A small network was trained on made-up records. Each row is its average activation on records with the value named, seen along a few directions.
Related values have similar rows: they may be neighbours, one step apart, or belong to one group.
In the rows, zero is written as 500.
Strong random noise was added to every row along 2 fixed directions; ignore it. To show where, here is one row again and again, with new noise each time:
[558 345 436 591 506 522 636 417 585 483 511 513 448 570 602 557 482]
[463 886 608 664 580 436 549 479 572 632 258 534 287 741 335 475 385]
[537 489 479 608 526 495 616 432 594 527 442 521 399 619 534 537 457]
[464 331 498 646 479 618 565 447 304 370 553 459 580 501 532 507 476]


Field Lisu:
b2: [531 485 592 422 438 483 446 508 586 540 469 485 496 562 640 549 586]
b17: [579 460 473 438 519 498 398 561 582 508 599 524 577 433 594 583 497]
b15: [449 486 509 491 510 409 566 446 440 513 429 503 555 606 577 471 599]
b12: [387 592 547 480 475 461 532 574 392 550 488 483 488 462 499 400 577]
b4: [482 567 428 423 455 450 391 613 600 525 573 605 448 492 428 497 507]
b14: [499 498 546 371 529 446 348 566 489 592 429 462 511 488 567 582 569]
b1: [442 679 638 564 463 541 504 411 347 453 324 439 554 567 364 389 433]
b11: [362 509 541 444 545 419 370 571 333 463 567 511 525 446 470 455 590]
b10: [527 439 494 495 500 514 597 476 569 483 630 443 561 458 557 485 458]
b6: [381 523 514 504 524 417 550 459 611 548 538 430 414 582 508 398 541]
b13: [613 317 447 545 551 584 570 445 517 437 514 490 569 438 662 598 518]
b5: [573 307 470 405 503 672 444 470 408 456 521 463 603 409 569 617 595]
b18: [482 504 409 527 483 504 524 543 459 479 600 576 554 378 424 457 516]
b16: [571 666 521 502 554 423 502 484 618 618 515 538 484 468 554 499 431]
b8: [466 583 438 465 451 499 556 549 586 466 564 416 402 515 421 367 410]
b9: [627 200 368 324 452 517 441 505 546 429 607 576 563 318 514 649 549]
b3: [512 559 435 523 501 506 568 497 613 506 387 511 415 519 371 483 418]
b7: [605 350 492 497 443 553 416 498 449 434 565 545 545 402 442 513 452]
A value of Lisu combines one of 3 hidden first parts with one of 6 second parts; all combinations occur once.
Question: Changing only the second part turns b16 into b12. b17 has the same second part as b16; what does that change turn b17 into?
Answer: b11
Question: Changing only the second part turns b7 into b2. b9 has the same second part as b7; what does that change turn b9 into?
Answer: b14
Question: Changing only the second part turns b18 into b13. b4 has the same second part as b18; what does that change turn b4 into?
Answer: b5

Field Zelu:
l13: [573 339 578 565 533 637 417 486 348 445 414 493 659 567 500 567 491]
l15: [671 331 491 457 413 609 459 498 464 402 502 592 575 432 450 623 471]
l5: [506 650 488 547 538 559 477 570 516 432 624 539 548 365 435 474 363]
l3: [422 855 580 695 588 414 562 411 503 598 282 505 378 600 311 337 268]
l14: [300 616 544 553 435 446 538 562 363 517 627 457 538 517 414 381 513]
l9: [458 207 437 551 365 611 540 380 518 347 453 436 585 565 419 454 514]
l4: [464 532 419 449 512 486 399 602 434 407 713 498 429 393 462 434 493]
l7: [782 276 353 369 463 452 524 502 760 466 646 626 471 365 720 686 609]
l12: [584 582 531 469 543 381 653 419 804 767 442 496 367 658 765 623 496]
l16: [529 587 452 332 508 450 359 622 605 538 551 575 454 488 442 600 599]
l17: [409 330 585 498 530 451 502 542 460 501 615 407 565 491 674 531 633]
l18: [431 268 446 434 455 506 542 443 361 357 561 427 562 524 481 443 568]
l1: [401 370 304 320 466 367 523 453 749 553 472 541 390 559 557 443 619]
l10: [758 493 430 383 664 340 555 474 861 707 346 580 339 600 708 622 564]
l2: [512 464 476 346 487 501 375 545 447 555 445 461 466 477 626 564 641]
l6: [632 376 376 559 445 661 587 396 608 473 595 561 476 338 441 489 412]
l11: [619 462 550 551 531 446 721 430 704 523 329 464 466 567 658 587 493]
l8: [434 619 499 619 533 419 652 468 601 653 547 521 425 543 549 441 402]
A value of Zelu combines one of 3 hidden first parts with one of 6 second parts; all combinations occur once.
Question: Changing only the second part turns l9 into l13. l18 has the same second part as l9; what does that change turn l18 into?
Answer: l10
Question: Changing only the second part turns l15 into l11. l7 has the same second part as l15; what does that change turn l7 into?
Answer: l12
Question: Changing only the second part turns l4 into l14. l5 has the same second part as l4; what does that change turn l5 into?
Answer: l8
